A small network was trained on made-up records. Each row is its average activation on records with the value named, seen along a few directions.
Values that are neighbours, or in one group, have similar rows; names and order tell nothing.
Random noise pushes rows far along 13 fixed directions. That doesn't count. These rows show it; they differ only by the noise:
[ 726 -139  111  -86 -474   25  -85 -258 -121  -24  469  -50 -441 -423
  -96 -194 -418  703 -482  -37   99 -176 -101   -9  367]
[ 142  241    3 -277  -52  -63  330  118   54   92  -79  -75  460    0
  -14  -60 -295 -464  482 -151   84   51   99 -276 -212]
[ 758 -141  -91  -43 -236  288   52 -329   71  567  298  425  219 -245
  362  386  168 -404 -233   66  188  -16  354 -124  252]
[ 169    6  -47   85 -298  542  141  129  388   13  261  160  341 -141
  451   54  -33  179  113   81  127  -96   24   26  459]
[ 366 -429  196    8  844 -584   12 -319 -667 -232 -665 -186  -87 -415
 -416  232  598 -510 -221  407  524  -79  219 -141 -331]
[ -16 -627   63  168  -80   87   74 -244 -329   69 -130  -80  378   71
  -62  261  104  654  697 -125  197 -183   77 -331 -133]
[ 652 -169  415 -189 -307 -114 -320  -56 -162 -312  407   23 -505  139
 -135 -198  -37  748 -167  -69  183 -204  129    8  497]
[ 382  454 -122 -275   39 -378  135 -228   32 -163  302  -70  204 -204
  202   19 -281 -320 -561  123  425  106  -88  309 -178]
[ 435  304 -105 -385  -43 -920  428 -534 -164  159 -632  -93 -265 -443
  334   35 -424 -435 -544 -752  446  215  315 -301 -234]
[ 334 -393  358   54  400  -19 -279  161 -508  -66   70   -7  429   51
 -195  -69  119   88  174  -22  256 -140 -110   62  -51]
[  59 -112  -92   19  273  -29  -32  193  -78 -200  -89 -144   12  -15
  146 -317 -156  531 -218 -239   65   -6 -209  324   49]
[ 195 -220 -351   62  335  227   95  -84 -177   72  -27  -43  330 -487
  201 -288 -218  240 -149  -38  -14 -145 -234   16 -165]
[-464 -144 -199  -38 -520  146  165 -423  -30 -124 -457  -80 -643 -155
 -354   44  166 -215 -203  248 -266 -219  512 -920  332]
[ 112 -245 -237  -55  217  260  245  107   29 -205 -121 -278 -195 -170
 -430 -201  120  320  363  524 -210 -148   15 -104  -89]
[-767 -424 -186  423  531 -467 -112 -197 -436   10 -926  -58   45  120
  175  244  286   59 -321 -560  184  111  -99  159 -339]


Field VER:
mobu: [-162 -135  308  317 -504   91  -48  276 -170  509  230 -208   54  182
 -706  351 -179 -154  169   22 -344  192 -251  234 -250]
puvef: [-232  452  317  291 -387  -74 -445  153   66  107  259  275 -128  122
  -91  292 -100 -744 -475  -33  -46   43 -248  307  169]
naz: [-439  203  454  390 -526 -361   21   85   46  -37   53 -227 -249  -42
 -431  336 -355  265  181  -37  178  239 -587  252  -23]
nake: [-167   44  -17  -50  216 -233 -227 -222 -152  -27 -145  117 -265  108
  -48  178  129 -310 -494   -1  -31   53  165 -119  -12]
befuz: [-113  236 -249 -383  696 -523  380   84  226  -57 -453 -275 -178  460
  139   16  527 -137  -53  226  180  535  379  330 -275]
nuko: [-514   44 -140  297   65  173 -116 -288  -10 -281  192 -102 -259 -428
   45 -191  140  292 -567  575 -143 -108 -302   85  -48]
ket: [-462  332  -78 -280 -168  -96   64  -42 -250 -315  -53 -163  349   65
   88 -603 -351 -314 -199 -363  -52 -169   82 -553  -76]
nis: [ 100  189   10 -267 -263  230  -99  158  268   29  563  -44 -214  202
  -93  -76 -154  126 -224  164 -414  114   54  194  104]
rati: [  66 -472  325  110  205 -246    1 -135 -283  257 -275 -120  215 -275
  241  120 -253  808  420 -644  251   80  -97 -249 -121]
VER is arranged as 3 separate groups.
Which other values are in the same group as naz? Give them in the order they are listed.
Answer: befuz, nuko
Which other values are in the same group as rati? Give them in the order they are listed.
Answer: nake, nis

Field BILET:
depi: [ 401 -251 -328 -446 -367  391  250 -112 -180  164  322 -233  132  171
 -274  -71  -59  230 -299  333  -79  -69  612 -376  172]
legur: [ 172  198   49  -74  -82  -62  -14   57  362  339  102  328    3  262
  539  273   62  -47  -77 -351   88  256  222  271  134]
bido: [-344    9   83  116 -333 -286  224 -145  -88   12 -353 -195 -166  -77
 -156  175 -193   51   23 -235  163  144  -89 -217  -27]
kated: [   2  359  -92 -123  160  260  243  128  390 -369   39 -153   86 -615
  408 -459  -49 -164 -357  388   74  -52  -77  -26  311]
nugo: [-249 -112 -158 -350  135 -309   75   30 -280 -207 -424 -256 -294  798
 -243 -240  317  185 -112 -267 -168   56  543 -219 -106]
teb: [-105 -221 -319  128 -103 -178  122 -512 -111   15   49 -122  -37   65
  235  165   74  657 -217  -56  165   64  -54  179 -182]
solim: [-417  500   45 -170 -498   52  -46  -61  187 -100  456   10  383  101
   67   99 -476 -345 -183  111   74   75  -91 -162   87]
gibon: [ -74 -191 -330   33   77  543   -9   55   60  338  -11  273  402  162
  258  -65  -32   94  660 -221 -390 -141  100 -364  -61]
pugak: [ 376 -355  -94   51  118  447 -235  272 -427  625   33  124   73 -222
 -437 -396 -410 -339 -186 -334 -625 -109 -150 -212   -9]
BILET is arranged as a 3 by 3 grid.
How many steps from neighbour to neighbour lead from solim to nugo, at the fewest?
Answer: 4
Each value of BILET is a pair of two hidden parts, and every pair occurs once (3 first parts, 3 second parts).
pugak and solim share the first part; pugak and depi share the second. Which value has the first part of depi and the second part of solim?
Answer: legur

Field ZUNUV:
reta: [-168  231  -27  -49   71 -275   -8 -183  -58 -202 -117   -9   45  -99
   39  -37   20 -336  -45   58  172  -57  -40 -125 -145]
vof: [-390   80   97  265 -327   70 -131 -144   56   50  182  131   92  -19
  -13  208   35 -168   79  117  -36  -89 -169  -19  -32]
dosil: [ 180  103  146   42    3   20  281  232  171   40   -7 -147   64 -218
 -183   27  -91  -95  315  230  104   93 -140   99  -29]
pokif: [ -99   28  -17 -160   17 -142  -53  -69  -91 -284 -171  -56 -281   97
 -127 -164   -4   17  -88  -42  -83 -122  164 -232   56]
zunes: [ 226 -141   -8  -48 -118  -67   73  -19 -157  257   43 -166  -86   48
 -350  192 -158   -5 -211   33    0  127   84   61  -80]
mora: [ 136  146 -220 -192  209  -84   87   84   28 -187  -40  -47  -63 -130
   50 -338 -200  128  112  -94 -126 -102 -123   83 -250]
relos: [ 384 -289    7  102   38   75  -18  -88 -118  268   68   62 -147 -220
 -286  114   68   62  171  126 -127 -101  -72   36 -179]
gik: [-241  240   -9   10 -216  213  -77  134  146  -73  354  -12  189  -34
  -89 -196 -418  -26   36    6 -192  -77 -319   19  -13]
rim: [ -42   36  -45   -1  232  -36 -250  -46  -14 -344  -20  116 -300  -31
  124 -261  110  218 -153   22  -33 -181  -36  -25  124]
mazup: [ 343   84  233 -208  204   60 -181  275   12 -402  241  -32  -27  119
  -76 -341  213    5  -16  317  120 -134   83  139  234]
soru: [ 445  117   93  -89  -44   68   28  -18  167   92   97  139 -253 -294
  105  -97   37  -78   91   99  -49  -33   50  -97  194]
zofe: [ 411   -5  182  -40  -21  284   -2  154  191  145   49  245 -219 -383
  -37 -307   -4  -96  782   -3 -398 -242  -42 -374   43]
dib: [-188 -153 -192  100  -87  -38   86 -163  -45  160 -169   24 -145  147
 -183  186  176  -93  149   41 -162   20   97  -72 -204]
goler: [ -43   68   80   -8   37 -278 -288 -160 -212   14   87   79 -294   69
 -258  -35  -73 -137  -64  -58 -127  -16  -86  -67 -196]
neda: [ 172   -9   52  -11  230  -17 -229 -131   17 -113  274  217   93  -39
  241  -70   47  253  280   56   49 -142 -159   75 -108]
ponin: [-389  -53  105  -84  -57   90 -112   98  -74 -236  163 -184  253  551
  -26  127  172  207 -328  163  134  146  201   94  260]
sivav: [-315   -7    2  250   49   36 -174 -120   -2  -44  122   75   84 -193
   93  126   41   29  -72   86  -39  -71 -324  200 -150]
peda: [-198  271  -68 -255  426  -24 -184  431  136 -136 -113  138  -58  563
   82 -395  221 -402   80 -166 -336   79  188  149  -79]
lom: [ 599  250 -218 -369   20 -110   97  -40  188  -70  315   39 -170  160
  182 -243 -117  319  171  -32    8   11  121  173  -89]
kop: [ 185    0 -143  107  116 -121  -73 -227  -56  -50   47   96 -154 -325
  107    7  -78  132 -159   27   97 -106 -226  124  -98]
Each value of ZUNUV is a pair of two hidden parts, and every pair occurs once (5 first parts, 4 second parts).
relos and sivav share the first part; relos and reta share the second. Which value has the first part of reta and the second part of sivav?
Answer: soru
zunes and ponin share the first part; zunes and rim share the second. Which value has the first part of rim and the second part of ponin?
Answer: neda
gik and pokif share the first part; gik and vof share the second. Which value has the first part of vof and the second part of pokif?
Answer: dib
